These are the activations of a small neural network, seen along a few directions. Each row is one input.
Each table varies a few parts of the input and shows all the possible inputs, shuffled.
A made-up example of a description, with smaller parts first: one of 4 places along a line, together with either a single point or one of 9 places along a line or (one of 3 separate values, together with one of 5 places around a ring).
Shared parts are said once, and a part with two or three values counts as separate values.
In the rows, zero is written as 128.

Other details of the inputs vary at random and push rows far along two fixed directions, the same in every table; ignore that.

Table:
r1: [206  68  81 186  83  77 112 184  94 199 199 122 149 102]
r2: [108 182 133 147 162 120 147 116  70  92  84 107 168 119]
r3: [192  53 140 186  51  74  48 154 122 205 205 135 152 119]
r4: [ 95 169 140 154 154 126 125 135  83 102  76 113 169 137]
r5: [ 89 186 129 142 164 143 116 118  93 121  85 127 185 165]
r6: [ 99 177 117 145 147 135 110 121  96 132  96 132 183 154]
r7: [114 111 117 136 125 137 109 153 148 134 113 119 129 132]
r8: [139 136 152 122 113 126 120 117 150 122 143 145 135 135]
r9: [128 166 184 141 143 130 122 111 113 101 114 136 190 159]
r10: [139  98  88  85 153 151 193 143 160 134 154 126  45 117]
r11: [174  50  88 194  51  82  44 190 124 206 170 119 161 105]
r12: [103 105  92  95 113 144 138 133 152 132 114 127  52 101]
r13: [ 99 105  98  78 141 144 162 111 145 122 117 109  28 100]
r14: [113 105 140  64 126 159 150 106 203 123 151 147  37 130]
r15: [114  96  90  77 157 144 182 113 158 119 133 114  27  93]
r16: [126 180 175 138 140 133 130 108 124  90 110 142 185 152]
r17: [123 145 111 125 159 126 166 119 108 101 115 115 124 103]
r18: [140 159 167 137 126 125 119 113 116 103 121 139 188 151]
r19: [130 108 136  72 109 152 143 104 189 122 145 151  65 126]
r20: [128 161 181 137 143 132 123 111 112  99 117 135 189 160]
Each input here is: one of 2 separate values, together with either a single point or one of 4 places along a line or one of 5 places along a line.
Question: Change only the choice among 2 separate values in r19. List by row number the other rows that result.
Answer: r9
Question: Change only the place on the line of 5 in r12. List by row number the other rows that result.
Answer: r1, r2, r11, r17
Question: Change only the place on the line of 4 in r8. List by row number the other rows that result.
Answer: r16, r18, r19

Table:
r21: [164 140 145 147 121 114 120 124 113 121 150 108 175 120]
r22: [ 96 171 186 134 152 138 136 124 100  73  77 106 160 143]
r23: [192  90 126 149 100 102 105 129 131 156 173 113 157 122]
r24: [124  99  88  65 142 167 183 108 156 104 113 122  70 111]
r25: [127  93 108  88 152 135 182 139 152 118 139 113  36 112]
r26: [106 190 122 128 194 125 151  98  79  97  96 112 163 140]
r27: [138  52 132 159 143 120 119 163 131 176 174 117 101 120]
r28: [129  98 145  82 114 147 121 100 196 118 134 126  85 130]
r29: [ 90  97 105  73 142 157 140 114 180  93  96 139  68 113]
r30: [111 180 183 128 145 138 121 104 131  76  99 117 184 145]
r31: [113 120 156  70 127 158 166 121 148 109 132 135  50 131]
r32: [ 76 195 141 150 165 123 123  99 104 100  81 124 156 139]
r33: [127  94 114  68 111 162 149 108 153 125 131 158  79 132]
r34: [111 112 140  69 151 151 181 123 162 106 132 147  38 139]
r35: [108 123 139  85 142 149 178 125 163 107 135 154  34 129]
r36: [107 130 100  63 140 175 165 134 184 127 127 155  55 157]
r37: [147 110 116 129  81 132 100 157 129 172 157 139 121 143]
r38: [107 180 160 118 146 151 147 109  88  79  92 145 187 149]
r39: [140  91 117 165  79  99  74 149 119 150 129 132 150  87]
r40: [ 81 196 150 139 156 125 119  97 102 101  77 120 160 128]
r41: [140  93  98 162  95 106  75 174 136 173 138 119 151 137]
r42: [112 120  94  62 151 158 162  80 144 129 121 116  46 122]
r43: [121 185 130 122 168 156 157 134 107 100  85 111 182 165]
r44: [155 149 153 161 118 106 118 123 130 128 158 154 172 139]
r45: [117 198 126 138 159 143 157 144 109 101  89 118 175 134]
r46: [114 176 174 134 166 128 124 106 140  72  95 126 190 151]
r47: [118 171 130 131 157 143 165 118  87  75  87 111 185 122]
r48: [ 88 188 151 128 146 152 124 137 120  95  76 113 180 159]
r49: [ 91 106 118  72 121 167 131 112 167  94  99 128  72 108]
r50: [137 152 119 168 113 121 113 161 113 149 134 150 165 155]
r51: [ 98  94 132  87 144 143 154 129 173 102 115 121  38 123]
r52: [143  69 145 138  91 112 103 145 129 147 134 110 103 128]
r53: [163  91  80 172 100  91 126 154 110 152 154 125 149  87]
r54: [147 134 133 175 140  94 142 159  87 123 133 112 144 114]
r55: [159 113  99 146  96 118 108 167 113 166 150 108 145 120]
r56: [119  92 137  85 167 165 151 106 217 132 169 136  80 128]
r57: [155 119 112 162  78 112  93 167 116 178 154 147 148 132]
r58: [ 90 174 140 149 157 133 131 121 114  70  66 139 179 125]
r59: [150 107 124 152  81  98  81 121  88 185 167 130 139 126]
r60: [152 105 103 152 100  97  90 124  80 175 160 103 133 105]
r61: [126 129 127 150 111 131  90 153 123 145 104 115 177 161]
r62: [166 100 127 171 101  84 120 167  90 157 155 109 126  92]
r63: [111 123  79  94 143 134 157 103 152 140 142 125  39 102]
r64: [147 105 110 149 110  94  89 121  98 182 167 144 129 139]
r65: [131 104 133 148 110 125  84 127 106 118  97 125 177 131]
r66: [123 126 152 184 122  95 107 155 106 120 119 123 144 122]
r67: [182  95 151 144  84 106  93 121 134 162 177 141 159 141]
r68: [150 104 142 144  86 104  89 131 162 146 153 129 128 101]
r69: [171 130 130 154 139  99 125 130 122 124 154 117 180 126]
r70: [104 132 117  65 122 166 171 109 164 107 121 166  65 108]
r71: [129 156 136 154 115 107 108 112  88 153 136 142 155 130]
r72: [156  98 111 163  83  98 103 147 110 161 163 161 151 114]
r73: [ 87 179 153 125 160 139 118  83  96 100  71 110 166 158]
r74: [174 115 148 156  81  98  98 131 133 160 177 148 154 118]
r75: [170 104 107 148 110 103 128 134 154 144 176 126 117 103]
r76: [103  63  98  91 161 168 156 122 184 141 141 136  71 111]
r77: [159  74  76 132 114 106 138 144 125 144 150 121 126  95]
r78: [125 167 163 131 173 136 171 125  84  81  87  98 161 149]
r79: [117 172 188 126 161 142 160 116  89  86  91 129 165 173]
r80: [161 138 156 147 127 105 113 120 128 129 158 150 180 148]
r81: [133  71  96 151 132 143  99 175 154 200 168 123 126 141]
r82: [145 148  98 171 128 114 125 168 110 143 128 118 167 130]
r83: [135 107  98 181  87 102  80 176 134 170 136 127 145 125]
r84: [121 116 143  89 118 140 163 130 151 128 140 148  45 116]
r85: [126 191 188 118 148 144 144  98 123  81 116 137 185 157]
r86: [130  96 106 162 104  82  60 128 107 180 147 117 137 119]
r87: [105 105 140  99 118 137 143 135 165 116 117 125  47 101]
r88: [115 182 126 137 161 136 172 121  95  76  82 123 182 109]
r89: [121  96 103  72 125 149 157 117 160 123 138 165  72 123]
r90: [114 181 167 123 176 139 174 126  81  70  87  99 151 136]
r91: [143 122 116  92 124 139 159 111 180 121 152 127  74  96]
r92: [131  78 105 172 137 109  72 129 106 207 178 120 142 123]
r93: [138 140 152 170 118 102  98 128 143 118 135 133 170 125]
r94: [ 93 117 118  85 113 142 116  95 154 138 122 112  61 111]
r95: [149 140 100 153 139 118 124 165 108 142 127 113 174 142]
r96: [145 118 111 169  95  89  90 126 101 184 169 147 131 126]
r97: [100 122 102  92 110 156 128 146 184 138 111 131  65 116]
r98: [104 200 130 134 173 128 150  99  82 101  93 113 159 121]
r99: [125 112 108  72 112 174 145 133 171 148 133 150  67 160]
r100: [106 190 157 117 165 144 141  80  84 106  92 135 169 172]
Question: Changing only one part turns r36 into r89. The same change can be made to r95. Which row results?
Answer: r77
Question: Changing only one part turns r83 into r32. The same change can be made to r57. Which row results?
Answer: r71
Question: What do these inputs look like to the network?
Answer: one of 5 separate values, together with either a single point or (one of 3 separate values, together with one of 5 places around a ring)
Question: Change only the choice among 3 separate values in r68. List by row number the other rows that result.
Answer: r74, r91
Question: Change only the choice among 5 separate values in r59. List by row number the other rows that result.
Answer: r31, r37, r38, r85
Question: Change only the choice among 3 separate values in r38. List by row number the other rows that result.
Answer: r47, r49
Question: Start at r52 and move only the place on the ring of 5, one step at a time. The first step leads to r22. Which rows follow, in order?
Answer: r87, r66, r51

Table:
r101: [191  71 125 179  80  73  94 156  92 168 178 113 151  99]
r102: [114 194 136 156 174 139 150 143  93  84  78 119 217 151]
r103: [128 192 162 150 180 120 162 108  61  80  98 118 199 142]
r104: [ 90  84  99  66 122 157 141 114 189 127 118 121  15  99]
r105: [111 104  67  70 141 164 169 128 175 141 135 135  40 117]
r106: [ 96 167 144 103 152 142 161 104 130  77  89 121 110 117]
r107: [199  53 186 176  22  84  18 144 167 192 211 169 180 146]
r108: [166  88 109 182  79  70  77 141  82 183 168 122 142  95]
r109: [128 105 160  39  91 174 122  83 240 139 173 174  45 159]
r110: [ 92 100  75  67 129 165 152 127 173 146 121 131  20 119]
r111: [126 194 158 160 182 130 164 140  90  79  95 116 209 148]
r112: [ 74 163 124  97 173 155 151  97 125  94  79 119 104 131]
r113: [ 93 193 147 157 166 136 130 140  83  89  62 116 203 155]
r114: [185  84 100 188 100  80 101 167  91 192 186 120 157 113]
Question: What do these inputs look like to the network?
Answer: one of 2 separate values, together with either a single point or one of 6 places around a ring
Question: Changing only the choice among 2 separate values turns r102 into r105. The same change can be made to r107. Which row results?
Answer: r109

Table:
r115: [134 141 112  96 161 149 189 123 140 113 139 129  94 127]
r116: [110 120 119  71 130 149 156  94 169 118 134 137  50 112]
r117: [100 104  97  74 136 154 153 115 166 135 128 127  31 115]
r118: [160 132 154 180  93  94  77 136  92 155 150 138 203 143]
r119: [ 93 193 155 158 176 131 140 129  78  80  67 109 195 144]
r120: [106 123 127  86 146 148 165 110 150  98 111 120  67 111]
r121: [114 191 169 151 158 122 136 110  93  74  83 122 200 136]
r122: [133 185 146 146 185 133 183 135  92  75 103 121 191 141]
r123: [161 105 127 175 104  86  92 137  79 162 156 116 161 116]
r124: [173  46 115 143  62 105  70 147 159 207 201 141 102 123]
r125: [136 102  89 164  93 107  75 152 108 186 140 126 148 126]
r126: [ 81 167 113 115 157 159 140 132 130 101  72 122 139 140]
r127: [170  82 140 165  82 101  73 154 138 169 170 134 161 134]
r128: [120 103 129  69 108 157 144 117 198 119 137 147  49 124]
Question: What do these inputs look like to the network?
Answer: one of 2 separate values, together with either a single point or one of 6 places along a line
Question: Changing only the choice among 2 separate values turns r127 into r124. The same change can be made to r119. Which row results?
Answer: r117
Question: Change only the choice among 2 separate values in r118. List by row number the other rows that result.
Answer: r128

Table:
r129: [ 75 138 121  96 162 159 141 106 147  99  85 101  97 139]
r130: [142 170 118 189 132 117 134 163  75 121 112 123 209 135]
r131: [122 153 144 186 141 119 108 160  70 146  96 115 198 158]
r132: [152  97  75 126  81 104 119 160 140 179 176 136  77  97]
r133: [171  53 108 143 109  94 100 136 161 174 184 109  89  96]
r134: [171  39  94 114  79 115 106 145 126 174 177 126 102 114]
r135: [ 80 146 125  92 146 155 141 125 134 132 110 127  74 146]
r136: [132 164 212 189 110  86 118 157  59  63  77 112 191 114]
r137: [156  87 113  97 101 143 149 136 136 158 152 131  82 127]
r138: [168  66 122 165 124  93 107 158 123 163 174 119 145 116]
r139: [138 172 163 181 162  89 120 110  83 116 129 131 197 144]
r140: [147  77 115 103  88 128 112 104 133 157 161 129  88 100]
r141: [116 146 130  81 139 148 162  77 126 105 116 144  90 139]
r142: [103 149 138  90 125 152 137  99 176 109 124 160  94 144]
r143: [108 155  96 103 137 134 163 104 147 113 118 145  83 112]
r144: [134 115 141 141  93 129  86 123 149 140 147 143 147 121]
r145: [114 165 138  59 149 167 176 101 131  99 116 137  85 147]
r146: [138 146 157 167 131 117 103 152 109 113 111 141 232 157]
r147: [114 155 151 104 186 162 190 125 152  96 117 128  99 144]
r148: [115 137 131  76 147 160 164  87 138  86 104 114 108 137]
r149: [146  98 139 159 120  94 103 120 123 155 169 120 143 102]
r150: [153  97  93 163  86  94  92 140 115 170 156 124 144  76]
r151: [116 129  87  98 153 157 171 139 152  92 109 134  98 112]
r152: [146 101 121 115  82 133 102 145 171 161 169 148  92 133]
r153: [171  72 117 142  98  94 111 155 143 189 205 130  76 113]
r154: [114 165 143 183 138 100  85 125  66 140 101 127 190 148]
r155: [118 138 134 178 150 115  96 153  72 128  94 110 205 152]
r156: [119 132 135  93 125 152 125 114 190 107 112 130 115 137]
r157: [ 98 173 104  82 174 154 181 109 164  75  80 113 106 111]
r158: [102 161 149  92 146 178 169 128 175  94 102 148 118 159]
r159: [ 90 171 154 161 155 125  98 112  80 114  86 114 193 137]
Question: What do these inputs look like to the network?
Answer: either a single point or (one of 5 separate values, together with one of 6 places around a ring)
Question: Change only the place on the ring of 6 in r153. List by row number the other rows that result.
Answer: r133, r138, r139, r147, r149

Table:
r160: [145 104 131 143 101 114  98 136 126 151 144 126 137 129]
r161: [134 107 113 144 110 113 111 134 116 148 135 122 122 111]
r162: [114 180 158 142 153 132 125 113 104 103 103 134 189 154]
r163: [125 130 129  98 146 143 161 115 148 116 136 133  90 126]
r164: [ 97 139 109  85 154 164 168 114 157 106 103 127  81 125]
r165: [102 137 112  93 142 154 158 123 143 112 107 129  85 124]
r166: [109 140 125  86 133 154 149 109 165 110 121 142  87 132]
r167: [131 113 114 144 117 112 113 135 120 144 132 120 123 112]
r168: [100 138 110  94 153 150 157 113 149 116 110 127  82 127]
r169: [167 109 130 168 110  98 109 148 107 151 159 125 166 120]
r170: [128 117 107 138 119 119 118 145 123 143 130 122 120 119]
r171: [143 103 131 144 103 114  97 137 128 152 143 124 133 131]
r172: [126 117 131 102 133 139 155 118 154 120 141 130  81 115]
r173: [110 114 132  88 124 148 138 113 168 120 126 136  75 124]
r174: [124 130 130  94 143 147 163 116 151 113 134 127  87 123]
r175: [128 110 102 129 124 126 125 137 139 144 131 122 110 116]
r176: [155 102 120 141 115 109 123 135 117 149 156 129 129 123]
r177: [139 119 127 135 102 119 107 133 133 144 142 137 133 128]
r178: [132 105 115 142 110 115 112 138 114 147 134 123 120 111]
r179: [158 104 122 143 116 112 124 141 126 144 154 128 133 118]
r180: [ 97 191 142 136 171 141 150 127  94  85  77 122 174 146]
r181: [130 172 158 168 139 118 109 128  93 111 108 130 220 150]
r182: [151 111 132 141 117 110 125 133 123 137 151 127 127 114]
r183: [139 112 129 134 108 125 107 135 140 145 142 134 137 129]
r184: [131 110 110 139 118 118 113 141 113 146 132 116 124 117]
r185: [129 125 131 118 113 132 121 128 144 133 131 137 120 132]
r186: [109 129 129  79 133 156 146 108 166 113 120 134  82 130]
r187: [134 119 112 143 117 117 116 133 109 145 129 117 133 118]
r188: [134 108 108 140 117 122 118 144 120 147 132 123 130 118]
r189: [ 95 134 110  84 157 163 164 122 158 105 105 127  79 125]
r190: [142 106 128 142  99 110  98 128 131 148 148 133 131 119]
r191: [127 113 118 143 119 116 113 138 113 139 129 121 127 115]
r192: [ 97 134 109  90 155 152 157 118 150 114 111 125  77 128]
r193: [126 178 157 141 170 128 153 117  95  92 105 127 181 148]
r194: [140 106 127 133 105 120 102 131 135 157 150 136 125 130]
r195: [108 185 165 141 160 137 128 115 102  97  95 132 192 159]
r196: [151 101 117 128 118 119 133 137 134 139 151 130 120 120]
r197: [121 167 158 152 144 130 118 128 107 107 105 131 198 151]
r198: [100 141 108  92 147 151 160 120 152 111 106 127  80 123]
r199: [143  97 111 163 103  97  93 149 108 160 145 116 138 110]
r200: [106 185 164 138 156 139 136 122 111  88  87 130 181 160]
r201: [136 115 135 138 106 115 104 126 130 139 140 133 135 123]
r202: [147  96 104 162 107 103  97 156 114 163 146 118 143 115]
r203: [124 137 128  93 144 147 168 118 153 106 129 134  88 125]
r204: [130 121 116 142 120 119 117 137 105 141 126 117 136 120]
r205: [114 174 162 146 153 133 123 119 103 105 101 130 187 158]
r206: [141 116 120 115 125 128 146 129 136 125 141 133 107 123]
r207: [137 107 137 142 105 115 101 132 130 143 139 130 132 126]
r208: [138 108 130 138 109 125 106 138 138 145 140 132 136 132]
r209: [105 128 132  91 140 156 143 114 164 119 122 136  82 141]
r210: [109 187 157 131 158 139 136 106 109  86  93 129 181 151]
r211: [144 110 121 112 125 128 143 126 139 130 144 127  98 118]
r212: [136 112 136 136 106 116 104 128 132 141 139 132 132 123]
r213: [127 119 129  99 138 139 158 117 152 112 133 131  83 116]
r214: [138  93 122 130 104 127 105 140 153 153 149 132 110 128]
r215: [127 177 157 138 164 130 152 117  99  89 106 122 177 141]
r216: [139 108 109 154 113 106 103 145 108 153 137 113 138 117]
r217: [138 113 131 137 103 121 107 138 133 144 138 134 131 132]
r218: [133 114 109 142 118 118 117 134 114 153 135 124 125 121]
r219: [138 111 132 133 106 120 104 131 131 145 140 128 132 129]
r220: [133 119 109 141 113 119 119 140 116 146 130 124 127 119]
r221: [160 109 132 172  90  93  76 141 102 162 153 126 177 125]
r222: [129 129 124  96 140 144 165 121 151 110 130 134  87 123]
r223: [139 102 116 123 103 128 111 129 153 148 151 138 111 122]
r224: [ 93 140 114  87 159 159 162 116 146 108 105 128  80 130]
r225: [102 136 110  92 148 149 156 115 149 113 108 120  81 120]
r226: [116 179 155 144 152 131 125 112 105 104 105 135 187 153]
r227: [149 106 123 131 118 122 134 138 138 143 157 128 117 118]
r228: [154 110 124 139 118 112 126 133 114 137 147 124 135 122]
r229: [155 101 127 146 110 104 119 135 116 142 152 127 132 115]
r230: [120 119 127  99 116 143 131 126 159 130 131 139  92 130]
r231: [124 167 170 174 140 112 106 128  88 108 102 123 211 152]
r232: [103 184 143 142 169 137 144 120  85  96  85 122 181 147]
r233: [123 179 160 144 166 130 152 119  96  97 112 125 182 148]
r234: [123 136 129  94 142 149 168 119 153 110 132 133  87 126]
Question: What do these inputs look like to the network?
Answer: one of 5 separate values, together with either one of 4 places along a line or one of 5 places around a ring or one of 6 places along a line
Question: Changing only the choice among 5 separate values turns r179 into r213. The same change can be made to r223. Which row results?
Answer: r190
Question: Start at r199 and move only the place on the ring of 5, one step at a time. The first step leads to r167. Which rows follow, in order?
Answer: r161, r178, r191
Question: Change only the choice among 5 separate values in r227. List by row number the other rows that result.
Answer: r172, r174, r233, r234
